Questions about the matrix below.
1) The entry just left of -33.29?
2) The entry just left of -160.40?
3) The entry just right of -9.33?
4) The entry just left of 8.83?
5) The fifth entry in reading order?
6) The entry just right of 45.27?
7) The entry just left of the smallest entry?
8) The entry just left of 206.73?
[[ 172.65 -160.40   97.23  132.44  -10.85  122.96 -162.20  275.82   -4.16
    44.61  -24.56  -45.81 -108.63    3.38  -38.43]
 [ -92.59   26.53  161.41  -75.19   98.05   45.27   48.94 -127.77  164.06
     8.39  -29.77  157.08  103.41  113.53  206.73]
 [  57.33  -81.55   69.51  -43.42   79.93   -6.52  -93.69  -76.71   45.01
    11.86   54.70  -10.23 -220.75  235.26   44.63]
 [  39.02   12.18    8.83 -108.10  -19.29   99.64  224.23   51.89   81.81
    -9.33  -22.06  116.49  -33.29  -64.49  -38.23]
 [ 184.77   -2.26   50.76 -235.09   53.35  110.42  -54.09   64.61   85.80
     8.44   -4.09   53.57  150.51  196.75  -64.77]]
1) 116.49
2) 172.65
3) -22.06
4) 12.18
5) -10.85
6) 48.94
7) 50.76
8) 113.53

Questions about the array below. Counting starts at 0.
1) The entry directly above 701?
2) The entry just right of 4?
3) The top-left entry?
4) The entry in row 2 and column 0?
5) The top-right entry?
6) The entry in row 0 and column 2?
7) The entry directly above 39?
8) The entry in the bottom-right corner?
[[ 305  194 -405   97]
 [ 552  392   17  586]
 [ 132  143  219  112]
 [-146  199  705  142]
 [ 586  384    4  628]
 [ 792 -347 -576 -478]
 [ 173  261  701  326]
 [ 173  243  545  301]
 [ 586 -161 -314 -230]
 [ 563 -158 -299 -235]
 [ 132   92  140   34]
 [ 217  233  537  295]
 [ 144   71   39   69]
 [  -6  374  452  409]
 [  70  252  344  232]
 [ 708  406    9  772]]
1) -576
2) 628
3) 305
4) 132
5) 97
6) -405
7) 537
8) 772

Questions about the table below.
1) Find the entry just left of -13.
2) Find the largest entry.
[[7, 25, -19, 11], [4, -5, 2, -9], [-17, 8, 2, -9], [-21, -32, -33, 40], [21, -10, 6, 7], [25, 43, -44, 6], [-27, -19, 5, -13], [5, -2, 8, -1], [0, 11, 14, -44], [-3, 10, -4, -17], [2, 16, -11, -22], [0, -20, -18, 1], [-4, 0, 15, -22], [4, -19, -8, -6], [-1, -22, -5, -32]]
1) 5
2) 43
